Each row below holds a small network's activations on one input, seen along a few directions.
Each table varies a few parts of the input and shows all the possible inputs, shuffled.
A made-up example of a description, with smaller parts first: one of 4 places along a line, together with either a single point or one of 11 places along a line or (one of 3 separate values, together with one of 5 places around a ring).
Shared parts are said once, and a part with two or three values counts as separate values.
In the rows, 100 means zero.

Other details of the inputs shift rows strongly along two fixed directions, in all tables alike. That doesn't count.

A family of inputs:
row 1: 120; 138; 80; 94; 116; 82; 100; 137; 87; 77; 71
row 2: 126; 137; 88; 104; 117; 83; 96; 140; 92; 73; 68
row 3: 57; 74; 42; 93; 89; 104; 131; 131; 71; 112; 89
row 4: 106; 82; 159; 86; 130; 86; 90; 103; 112; 97; 101
row 5: 112; 114; 178; 130; 125; 82; 78; 76; 120; 110; 123
row 6: 75; 82; 106; 129; 76; 113; 113; 40; 99; 136; 155
row 7: 62; 75; 54; 102; 79; 121; 118; 121; 77; 116; 106
row 8: 125; 112; 137; 101; 110; 91; 74; 77; 122; 96; 95
row 9: 55; 82; 41; 98; 89; 110; 126; 129; 76; 112; 93
row 10: 121; 109; 145; 100; 114; 86; 74; 72; 137; 83; 102
row 11: 93; 109; 105; 93; 135; 89; 111; 155; 80; 96; 63
row 12: 127; 103; 151; 108; 109; 92; 65; 66; 129; 90; 110
row 13: 112; 72; 175; 96; 128; 94; 82; 90; 123; 96; 110
row 14: 87; 89; 61; 106; 69; 109; 104; 66; 95; 107; 114
row 15: 88; 106; 107; 95; 142; 81; 110; 149; 87; 87; 68
row 16: 128; 114; 136; 96; 104; 103; 83; 81; 131; 90; 102
row 17: 81; 48; 119; 98; 78; 141; 101; 48; 118; 136; 151
row 18: 91; 111; 113; 89; 136; 80; 93; 152; 98; 91; 72
row 19: 128; 125; 94; 100; 107; 98; 100; 110; 101; 90; 86
row 20: 99; 80; 92; 99; 65; 117; 91; 42; 106; 114; 135
row 21: 63; 72; 50; 101; 80; 121; 133; 123; 60; 115; 103
row 22: 86; 102; 42; 99; 58; 114; 113; 95; 86; 110; 94
row 23: 115; 131; 98; 99; 105; 87; 91; 130; 107; 74; 73
row 24: 73; 57; 85; 87; 82; 117; 114; 91; 90; 123; 125
row 25: 140; 107; 153; 102; 117; 97; 72; 64; 128; 98; 110
row 26: 135; 104; 145; 105; 118; 98; 82; 60; 132; 86; 120
row 27: 122; 131; 94; 102; 108; 93; 96; 129; 100; 73; 78
row 28: 78; 88; 95; 125; 67; 120; 117; 54; 88; 145; 143
row 29: 86; 102; 46; 103; 59; 109; 108; 102; 85; 100; 94
row 30: 91; 109; 105; 88; 136; 82; 108; 154; 79; 91; 69
row 31: 111; 67; 102; 110; 62; 131; 91; 26; 111; 117; 152
row 32: 121; 137; 83; 96; 108; 94; 103; 133; 97; 82; 69
row 33: 75; 88; 94; 120; 68; 113; 115; 55; 86; 139; 149
row 34: 129; 105; 152; 90; 104; 100; 73; 64; 139; 88; 120
row 35: 64; 69; 52; 96; 79; 113; 124; 128; 70; 115; 97
row 36: 82; 108; 32; 100; 65; 111; 121; 105; 85; 95; 93
row 37: 111; 125; 79; 103; 112; 81; 97; 116; 94; 84; 74
row 38: 78; 111; 24; 93; 60; 103; 116; 116; 73; 101; 85
row 39: 111; 79; 100; 96; 60; 136; 102; 33; 117; 111; 156
row 40: 100; 99; 128; 88; 136; 85; 96; 142; 103; 98; 71
row 41: 101; 101; 128; 89; 133; 83; 101; 141; 96; 95; 66
row 42: 101; 82; 153; 94; 138; 83; 94; 106; 116; 92; 94
row 43: 122; 122; 108; 100; 113; 93; 95; 102; 117; 78; 93
row 44: 113; 140; 71; 95; 115; 73; 97; 143; 80; 80; 60
Description of these inputs: one of 4 separate values, together with either a single point or one of 4 places along a line or one of 6 places around a ring.
Changing only the choice among 4 separate values turns row 36 into row 34. The same change can be made to row 43. Which row results? -> row 39
Changing only the choice among 4 separate values turns row 3 into row 24. The same change can be made to row 37. Which row results? -> row 44
Start at row 11 and move only the place on the line of 4, one step at a time. The first step leads to row 41. Which rows follow, in order? -> row 40, row 17
Start at row 31 and move only the place on the ring of 6, one step at a time. The first step leads to row 2. Which rows follow, in order? -> row 27, row 23, row 29, row 12
Change only the place on the ring of 6 in row 16. List by row number the other rows that result. -> row 8, row 19, row 22, row 25, row 32
Change only the place on the line of 4 in row 4. List by row number the other rows that result. -> row 18, row 24, row 30

A family of inputs:
row 45: 56; 57; 33; 96; 66; 131; 144; 102; 63; 123; 122
row 46: 99; 140; 143; 121; 159; 57; 100; 157; 84; 98; 67
row 47: 98; 38; 160; 100; 95; 139; 98; 35; 131; 125; 165
row 48: 58; 58; 31; 95; 41; 131; 124; 78; 74; 133; 119
row 49: 123; 144; 120; 92; 139; 55; 74; 157; 106; 64; 36
row 50: 60; 55; 33; 96; 66; 131; 141; 100; 58; 127; 121
row 51: 64; 118; 15; 92; 100; 80; 129; 175; 58; 88; 46
row 52: 118; 134; 157; 124; 125; 67; 72; 81; 121; 95; 102
row 53: 122; 140; 126; 92; 130; 70; 76; 145; 115; 69; 57
row 54: 91; 92; 18; 98; 40; 134; 128; 85; 69; 116; 110
row 55: 81; 101; 114; 122; 95; 90; 99; 77; 98; 125; 120
row 56: 135; 163; 141; 123; 136; 66; 82; 111; 107; 87; 83
row 57: 144; 140; 124; 94; 138; 75; 82; 125; 110; 67; 68
row 58: 136; 107; 127; 99; 106; 105; 88; 68; 126; 86; 118
row 59: 59; 50; 42; 94; 52; 143; 139; 88; 62; 138; 127
row 60: 98; 41; 152; 96; 69; 140; 84; 12; 141; 131; 172
row 61: 66; 107; 19; 91; 92; 88; 125; 157; 56; 96; 57
row 62: 107; 91; 154; 95; 125; 92; 77; 89; 135; 93; 103
row 63: 115; 86; 124; 97; 96; 102; 79; 57; 122; 95; 119
row 64: 134; 111; 128; 97; 95; 114; 86; 77; 124; 93; 115
row 65: 115; 63; 153; 102; 80; 126; 74; 14; 151; 107; 157
row 66: 110; 113; 147; 91; 147; 83; 93; 154; 105; 87; 71
row 67: 77; 132; 7; 94; 91; 79; 123; 167; 60; 76; 45
row 68: 136; 119; 131; 100; 114; 101; 83; 89; 127; 80; 102
Changing only one part turns row 58 into row 45. The same change can be made to row 68. Which row results? -> row 47
Describe the family of inputs behind these rows. -> one of 4 places along a line, together with either a single point or one of 5 places around a ring
List by row number the other rows that have the place on the line of 4 in common with row 65. -> row 49, row 52, row 53, row 63, row 67

A family of inputs:
row 69: 73; 65; 68; 98; 89; 107; 116; 68; 92; 104; 130
row 70: 106; 67; 68; 94; 54; 131; 98; 47; 104; 106; 124
row 71: 102; 143; 80; 121; 137; 73; 120; 153; 74; 78; 70
row 72: 120; 121; 100; 96; 136; 91; 116; 133; 96; 74; 88
row 73: 94; 105; 112; 83; 132; 67; 90; 148; 84; 95; 57
row 74: 94; 119; 112; 115; 139; 64; 97; 115; 101; 89; 86
row 75: 133; 92; 192; 93; 116; 121; 72; 66; 165; 99; 139
row 76: 100; 113; 51; 117; 53; 115; 110; 85; 73; 117; 117
row 77: 103; 80; 84; 90; 65; 105; 87; 53; 106; 103; 119
row 78: 133; 73; 177; 96; 147; 95; 76; 61; 146; 80; 125
row 79: 82; 67; 56; 85; 76; 120; 123; 114; 67; 116; 92
row 80: 81; 130; 91; 89; 125; 69; 91; 167; 103; 74; 43
row 81: 67; 85; 74; 106; 77; 104; 116; 91; 70; 133; 104
row 82: 108; 134; 111; 109; 124; 78; 104; 159; 69; 103; 66
row 83: 139; 137; 103; 89; 113; 95; 92; 114; 106; 79; 77
row 84: 121; 102; 198; 114; 113; 112; 69; 59; 154; 104; 142
row 85: 101; 66; 96; 92; 74; 145; 119; 69; 88; 132; 132
row 86: 59; 90; 64; 113; 62; 115; 109; 89; 100; 126; 113
row 87: 82; 112; 40; 109; 58; 96; 109; 83; 77; 111; 93
row 88: 103; 99; 123; 90; 110; 97; 87; 128; 124; 80; 83
Changing only one part turns row 87 into row 81. The same change can be made to row 83. Which row results? -> row 85
Describe the family of inputs behind these rows. -> one of 4 separate values, together with one of 5 places around a ring
Change only the choice among 4 separate values in row 70. List by row number the other rows that result. -> row 78, row 79, row 88
Start at row 72 and move only the place on the ring of 5, one step at a time. The first step leads to row 78. Which rows follow, in order? -> row 69, row 74, row 71

A family of inputs:
row 89: 108; 96; 113; 98; 110; 100; 97; 105; 103; 94; 99
row 90: 95; 88; 102; 93; 90; 106; 99; 92; 105; 106; 105
row 91: 123; 117; 175; 103; 146; 76; 74; 106; 128; 88; 94
row 92: 87; 100; 80; 100; 101; 92; 108; 114; 86; 101; 89
row 93: 125; 118; 168; 99; 152; 71; 77; 111; 126; 81; 85
row 94: 87; 98; 73; 97; 96; 98; 108; 121; 86; 96; 85
row 95: 104; 123; 72; 103; 92; 91; 98; 111; 93; 89; 83
row 96: 94; 106; 74; 93; 97; 101; 110; 129; 85; 99; 81
row 97: 90; 102; 87; 105; 94; 103; 110; 112; 85; 109; 98
row 98: 106; 74; 130; 101; 96; 114; 96; 55; 113; 114; 134
row 99: 93; 65; 106; 96; 73; 130; 104; 52; 114; 119; 141
row 100: 108; 123; 71; 103; 90; 98; 103; 110; 90; 91; 85
row 101: 106; 83; 94; 107; 65; 128; 98; 37; 116; 112; 144
row 102: 92; 100; 78; 98; 102; 100; 110; 120; 90; 95; 91
row 103: 82; 107; 76; 105; 96; 93; 109; 126; 82; 105; 85
Changing only one part turns row 102 into row 89. The same change can be made to row 99. Which row results? -> row 96
Describe the family of inputs behind these rows. -> one of 3 separate values, together with either a single point or one of 4 places along a line
Start at row 90 and move only the place on the line of 4, one step at a time. The first step leads to row 94. Which rows follow, in order? -> row 92, row 103
